nop: [-24  -2  77  88 -93  30]
lupok: [ 33 -26  23 102 -25  55]
sudu: [-61 -13 -11 -57  14 -32]
nuva: [ 33 -26  23 102 -57  55]
Puso: [-93  56  23 -12 -25  52]
zipu: [-82  55  29 -68 -39 -10]
common Puso nuva:   [23]
common nop Puso:   [-93]
common nuva zipu:   [55]
row of nop  [-24  -2  77  88 -93  30]
row of zipu  [-82  55  29 -68 -39 -10]
row of Puso  [-93  56  23 -12 -25  52]

gon: [ 43 -11   1 -36 -26  17 -31  31 -13]
Giti: [-20  53  58  19  23  53 -21 -13 -51]
torut: [ 20 -29  56   5 -23 -74  18  22  11]
kazo: [ -16   39   38   21   29 -102   31   58  -31]
donap: [  8 -94  96 -44   5 -44   0 -42 -41]
Lubud: [ 59 -22  10 -44   5 -44   1 -24 -17]
zuf: [ 48  19  36  82   7  41  64 -33  59]
rest: [-44   5 -44   1]  [-24 -17]
rest: [ 20 -29]  [ 56   5 -23 -74  18  22  11]

bufak: [ -26  101  -43  -68   80   35  -86  -58   68  -97   24   63    2   40
  -30  -91  -37   78 -105   37  -73  -20 -102 -111    1 -113  -84  -75
   81]
kibu: [ -26  101  -43  -68   80  -75  -86  -58   68  -97   24   63  -63   40
  -30  -91  -37   78 -105   37  -73  -20 -102 -111    1 -113  -84  -75
   81]
dorog: [  80  -73  -77  -68   -3    6    0  -53   -3  -67  -19 -104  -82  -37
 -102  -64   24   -6  -41   99  -77  -85  -69  -90   56  -84   55  -63
  -60]
gesen: [ -26  101  -43  -67   80   35  -86  -58   68  -97   24   63    2  -74
  -30  -91  -37   78 -105   37  -73  -20 -102 -111    1 -113  -84  -75
   81]
row of dorog  [  80  -73  -77  -68   -3    6    0  -53   -3  -67  -19 -104  -82  -37
 -102  -64   24   -6  -41   99  -77  -85  -69  -90   56  -84   55  -63
  -60]
rest: [ -3 -67 -19]  [-104  -82  -37 -102  -64   24   -6  -41   99  -77  -85  -69  -90   56
  -84   55  -63  -60]
rest: [-68  80  35 -86]  [ -58   68  -97   24   63    2   40  -30  -91  -37   78 -105   37  -73
  -20 -102 -111    1 -113  -84  -75   81]
find: [  80  -73  -77  -68   -3    6    0  -53   -3  -67  -19 -104  -82  -37
 -102  -64   24   -6  -41   99  -77  -85  -69  -90   56  -84   55  -63
  -60]  dorog
row of gesen  [ -26  101  -43  -67   80   35  -86  -58   68  -97   24   63    2  -74
  -30  -91  -37   78 -105   37  -73  -20 -102 -111    1 -113  -84  -75
   81]
find: [ -26  101  -43  -67   80   35  -86  -58   68  -97   24   63    2  -74
  -30  -91  -37   78 -105   37  -73  -20 -102 -111    1 -113  -84  -75
   81]  gesen

piriz: [ 27  58 -72  72 -25]
Pona: [ 56  57 -72  72 -25]
turip: [ 28  58 -66  57 -72]
Regab: [ 56   0 -41 -63 -83]
tuk: [ 73  58 -66 -77 -39]
dagaz: [ 28  58 -72  72  24]
common dagaz tuk:   [58]
miss piriz: [ 72  27 -72 -25]  [58]
rest: [ 28  58 -72  72]  [24]
rest: [ 56   0 -41]  [-63 -83]
miss turip: [-72  28 -66  57]  [58]

lusug: [ 61  60 -20  60]
zuzop: [ 75  60 106  -4]
fugid: [ 75  60 108 -17]
row of lusug  [ 61  60 -20  60]
rest: [ 75  60 108]  [-17]
common fugid lusug:   [60]

peve: [ 41 -44  15  31  17   8   4 -51 -32  47 -63  26 -11 -52 -47 -70  26 -56
  63 -38  49  -3  41  57   8 -25   3  -3   1 -65 -56   2  43  25  70  51
  12 -75   5]
Bas: [-37  48 -53 -49 -41 -35 -23  48  27 -46  50  -1 -33   2 -29  43  54  51
 -61  49 -36 -43 -29 -57  53 -30 -52   1 -36  42  51 -34 -46 -16 -58 -51
  55   2  57]
zas: [-57  32 -28  26 -29 -12  64  24  44 -38   9 -56  48 -26 -12  30  16  20
  37  52  -2 -45 -51 -42  26 -34 -30 -49 -49  32   7 -32  21 -32  37  34
 -67  -2  19]
Dofor: [-41 -18  21  59  -9   7  74 -10  -8 -35  10 -31  70  29  60  16 -81  11
  20 -29  -8  12 -35 -28 -80  39  30  18   3  15  -3  -4  34 -11  15  42
 -55  75 -74]
gezin: [ 23  13 -47 -10 -12  17  -2  26 -54  10  49  22  13  16  16  31 -51  47
 -83 -13 -10 -13  33 -11 -44   7 -48  80 -13  25  48  -7 -25  41 -92 -40
  61  48 -27]
pok: [-63  17  40 -19  35 -62 -84  19  39 -51  19   2 -84  67  36  10  87  -1
 -30  38 -51  55 -80 -66  75  53  51 -25  58  -3  14  47 -14 -79 -38 -22
  45  19  58]
Bil: [ 22 -32  18  42  55  14 -12 -35 -73  35 -32  23 -44  20  10 -64 -11 -54
 -67 -38  48  36  24  23   3  25   3  21  32 -68 -27  55  53  32 -67  43
  41  -8  14]
Rivag: [-63  17  40 -19  35 -62 -84  19  39 -51  19   2 -84  67  36  10  87  -1
 -30  38 -51  55 -80 -43  26  53  51 -25  58  -3  14  47 -14  -6 -38 -22
  45  19  58]
row of Bas  [-37  48 -53 -49 -41 -35 -23  48  27 -46  50  -1 -33   2 -29  43  54  51
 -61  49 -36 -43 -29 -57  53 -30 -52   1 -36  42  51 -34 -46 -16 -58 -51
  55   2  57]
rest: [-42  26]  [-34 -30 -49 -49  32   7 -32  21 -32  37  34 -67  -2  19]
row of Dofor  [-41 -18  21  59  -9   7  74 -10  -8 -35  10 -31  70  29  60  16 -81  11
  20 -29  -8  12 -35 -28 -80  39  30  18   3  15  -3  -4  34 -11  15  42
 -55  75 -74]

